These are the activations of a small network on made-up records, seen along a few directions, one row for each record.
Records have a field called T. Each example row is followed by its value.
Other fields move the rows too, some of them a lot.
(in the rows, 500 means zero)
Random noise pushes rows far along 8 fixed directions. That doesn't count. These rows show it; they differ only by the noise:
[520 353 435 478 410 303 742 473 382 480 576 737 619 355 504 317 434 403
 290 160 698 500 429]
[536 551 441 413 542 456 497 418 729 493 326 394 325 574 553 708 559 283
 793 611 434 407 380]
[389 502 485 395 404 338 491 626 620 462 558 603 359 453 510 572 461 375
 563 565 627 482 578]
[476 423 391 512 440 364 386 427 589 569 376 509 542 524 436 582 494 556
 634 436 584 433 413]
[529 487 453 396 555 408 603 543 654 474 619 450 604 573 614 557 582 375
 687 716 517 508 470]
[623 335 285 476 481 335 503 640 602 492 661 344 542 493 459 520 554 499
 551 569 605 491 600]
[717 446 454 533 604 425 650 687 524 369 903 411 552 462 674 388 475 369
 669 612 420 528 579]
[763 365 351 714 524 483 484 370 404 557 435 343 475 394 470 486 434 514
 617 253 400 424 337]
[371 527 478 476 393 424 515 465 583 476 509 665 432 419 564 530 453 363
 643 418 579 382 411]
[499 381 446 498 392 354 623 479 399 560 462 608 498 354 447 468 447 441
 331 319 657 529 444]

[339 488 338 391 412 515 665 432 581 460 543 636 617 466 558 462 585 356
 512 385 638 315 394]
t3
[526 482 496 389 531 382 548 480 556 435 320 562 369 549 407 528 524 406
 379 365 571 497 532]
t3
[516 556 719 397 605 396 527 630 428 576 395 477 423 599 488 636 461 490
 429 803 449 783 626]
t4
[309 483 514 550 384 606 546 449 380 605 625 636 755 403 511 431 487 596
 415 517 561 479 401]
t3
[606 511 523 448 636 307 499 700 618 384 661 491 540 647 566 479 505 467
 626 597 476 589 691]
t4
[376 470 444 592 487 414 295 229 526 715 161 509 737 620 465 669 563 652
 734 496 517 448 250]
t1
[530 361 517 423 564 250 504 549 447 649 448 464 868 694 448 524 572 692
 372 714 592 752 538]
t9
[435 589 618 633 562 318 214 409 608 383 438 814 712 670 523 359 391 732
 804 179 459 408 465]
t5
[334 479 454 510 416 370 337 528 553 553 503 580 558 517 502 595 511 562
 651 571 600 466 537]
t1
[428 551 584 499 437 521 454 643 439 530 562 523 404 442 503 589 470 489
 470 659 513 567 579]
t10
[652 503 413 504 633 594 856 258 509 451 489 461 567 469 673 447 632 144
 539 329 372 404 236]
t1
[527 522 559 530 511 513 456 539 459 565 425 403 427 511 496 630 454 509
 515 641 424 575 494]
t7
[259 653 533 535 364 663 519 368 537 436 530 695 396 380 614 509 495 341
 660 392 503 259 378]
t2
[546 432 484 497 448 435 502 653 427 511 499 444 324 408 380 527 493 504
 312 513 564 596 694]
t5
[688 500 581 539 599 552 573 402 378 620 297 368 368 512 452 581 406 488
 443 581 345 646 372]
t9
[533 493 439 535 471 599 620 439 484 505 535 406 435 396 499 518 584 350
 428 477 469 444 460]
t2
[471 442 356 616 424 672 470 506 410 573 657 386 579 410 553 520 478 568
 607 594 451 381 409]
t7
[303 493 377 581 340 566 350 449 516 577 581 565 709 465 516 513 535 618
 658 498 561 319 377]
t10
[460 584 654 683 481 512 352 466 393 428 512 739 430 426 526 376 323 590
 630 238 404 436 494]
t5
[656 417 325 526 528 476 503 523 569 432 564 333 446 524 460 498 577 458
 556 422 492 398 575]
t2
[574 447 572 564 510 410 631 577 314 409 614 697 472 409 545 296 340 476
 337 266 498 561 554]
t9
[731 390 481 550 584 446 539 537 331 538 465 396 570 521 435 453 454 584
 378 428 422 617 476]
t10
[376 455 531 548 391 437 387 583 379 528 559 655 502 458 433 449 345 644
 389 421 598 493 563]
t7
[354 549 539 249 529 412 700 611 639 430 662 642 668 640 634 490 592 354
 539 730 597 539 574]
t4

Which value of T does each new row have?
[511 609 831 392 689 441 719 410 410 480 381 695 652 635 583 442 497 418
 377 572 447 714 414]
t3
[505 511 603 673 453 470 274 469 328 578 474 530 571 492 382 454 369 804
 472 435 478 624 525]
t2
[521 487 519 658 480 541 434 492 364 525 583 534 551 451 554 434 346 572
 594 402 391 444 415]
t7
[478 464 657 574 518 442 450 598 313 523 719 703 779 523 514 322 373 709
 420 486 483 638 526]
t10
[507 415 307 577 392 372 365 606 587 432 603 511 394 454 478 503 481 488
 603 323 578 351 613]
t9
[542 485 419 446 481 502 561 609 525 550 442 312 265 456 460 654 534 332
 468 651 482 519 583]
t4
[817 406 444 721 650 482 428 444 404 536 421 294 580 539 441 468 499 655
 565 359 345 557 478]
t5
[760 345 528 304 641 233 504 624 525 478 337 424 652 724 281 458 601 672
 117 424 647 800 710]
t10
